A small network was shown many inputs. Here are its activations along a few directions, one row for each input.
In each table, some parts of the input vary, and every possible input appears once, in random order.
A made-up example of a description, with smaller parts first: values(3) and (point or line(9) or (line(4) and ring(5))).
Shared parts are said once, and a part with two or three values counts as separate values.
In the rows, zero is written as 128.

Rows:
r1: [140 157 197 118 110 115  94 141  57 178 108 125 176  75 101 145]
r2: [105  66  97 134 145 145 179 105 179  84 220 117 101 137 164 138]
r3: [146 178 147 128 149 109  70 138  70 159  64 108 117 124 106 128]
r4: [176 105  98 175 112 165 136 131 191 175  71 159 212 171 167 244]
r5: [124  73 102 119 144 175 163 135 156  83 236 140  96 145 148 130]
r6: [187 153 185  74  99  51 112 160 200 135  85  93 172 135 115  84]
r7: [124 170 136 134 122  85 103 114  94 155  45 113 123 121  83 127]
r8: [208 156 184  75  98  67  81 181 173 135 107  98 157 125 129  78]
r9: [101 117 140  97  95 206 166 132 128 130 225 103  77 127 126 142]
r10: [205 114 111 177 116 196 110 154 165 174  92 169 199 170 170 231]
r11: [ 46 143 114 106 114 146 169  94 108 139 143 121 101 106 119 144]
r12: [109 139 187 106  95  96 112 116  71 163  78 109 184  78 101 166]
r13: [ 75 110  69 159 168 112 151  99  91  98 114 152 126 106 128  98]
r14: [178 173 159 139 135  80  82 177 133 120  82 113  81 150 115  91]
r15: [133  72  79 155 176 149 119 108 134  73 165 187 113 138 163  73]
r16: [ 67 109 130  98  96 170 193 112 157 134 206  93  90 127 123 152]
r17: [102 136  85 163 162 147 109  95  68  94 147 155 125 121 129  82]
r18: [103  72  77 158 175 124 148  97 150  66 151 166 127 146 154  77]
r19: [145 160 148 135 125  58 107 159 158 110  52 101  89 155 111 105]
r20: [ 85 158 115 111 126 166 154 112  76 153 169 141  93 101 109 123]
- Changing only one part turns r9 into r16. The same change can be made to r20. Which row results? => r11
- What is each input in this table made of? => values(2) and (point or line(4) or ring(5))
- Which other rows does r7 become when the values(2) part takes its other values? List them by row number. => r3

Rows:
r21: [ 59 132  92 131 137 159 137  91  77 129 205 132  63 110 119  99]
r22: [105 163 149 101  93  94 107 125  88 158 123  89 123  99  94 110]
r23: [126 188 159 111 104  94  85 134  57 168  52 109 143  90  92 116]
r24: [172 122 156 116 107 157 136 147 151 158 124 124 173 139 139 195]
r25: [176 136 125 122 135  84 100 161 170  99 103 115 126 148 133  77]
r26: [142 100 117 130 144 102 125 143 175  77 153 137  98 142 144  67]
r27: [101  76  84 161 182 125 154 103 159  64 171 146  84 156 142  94]
r28: [187 157 140 138 141  80  68 161 144 117  36 130 140 144 128  89]
r29: [ 76 138 141  98 110 122 135 110  88 132 175 116  99  87 112  93]
r30: [ 97  80  94 165 154 198 195 102 137 121 187 159 130 146 149 202]
r31: [114 100 111 132 113 172 192 111 165 139 153 140 170 140 149 194]
r32: [182 143 169 132 114 149 102 148 126 173  54 138 185 135 135 201]
- Changing only one part turns r23 into r28. The same change can be made to r29. Which row results? => r26
- What is each input in this table made of? => values(3) and line(4)
- Which other rows does r31 become when the line(4) part takes its other values? List them by row number. => r24, r30, r32

Rows:
r33: [170 216 233 132  31  67  93 186 111 216  27 103 195  62  76 195]
r34: [193 220 195 172  59  98  12 201  51 228  17 119 181  87  86 183]
r35: [190 130 130 155 181 107  87 152 165  85  75 151 150 150 156  96]
r36: [130 106  93 103 157  60  93  85  84  99  91  92  84 144  87  28]
r37: [ 77  67  49 144 133 220 193  71 100 134 166 184 114 147 150 159]
r38: [ 88  83  98 130  98 197 200 114 152 136 227 155  98 131 146 168]
r39: [145  92 127 123 114 196 159 175 208 115 139 177 157 166 200 180]
r40: [ 42 154 149 112 155 112 175  97 116 102 248  80  85  83 106 115]
r41: [ 42 151 114 153 184 124 159  75  72 102 221 107  82  85  99 110]
r42: [189 125 157 118 163  81 108 157 195  85 136  91 166 148 144 108]
r43: [123 125 130  52 130  66 103  97 120 107 118  79  77 135 102  25]
r44: [148  68  60 142 131 208 155 128 162 126  71 198 148 197 184 169]
- What is each input in this table made of? => values(2) and (point or ring(5))
- Changing only the values(2) part turns r39 into r44. The same change can be made to r42. Which row results? => r35
- Which other rows does r41 become when the values(2) part takes its other values? List them by row number. => r40
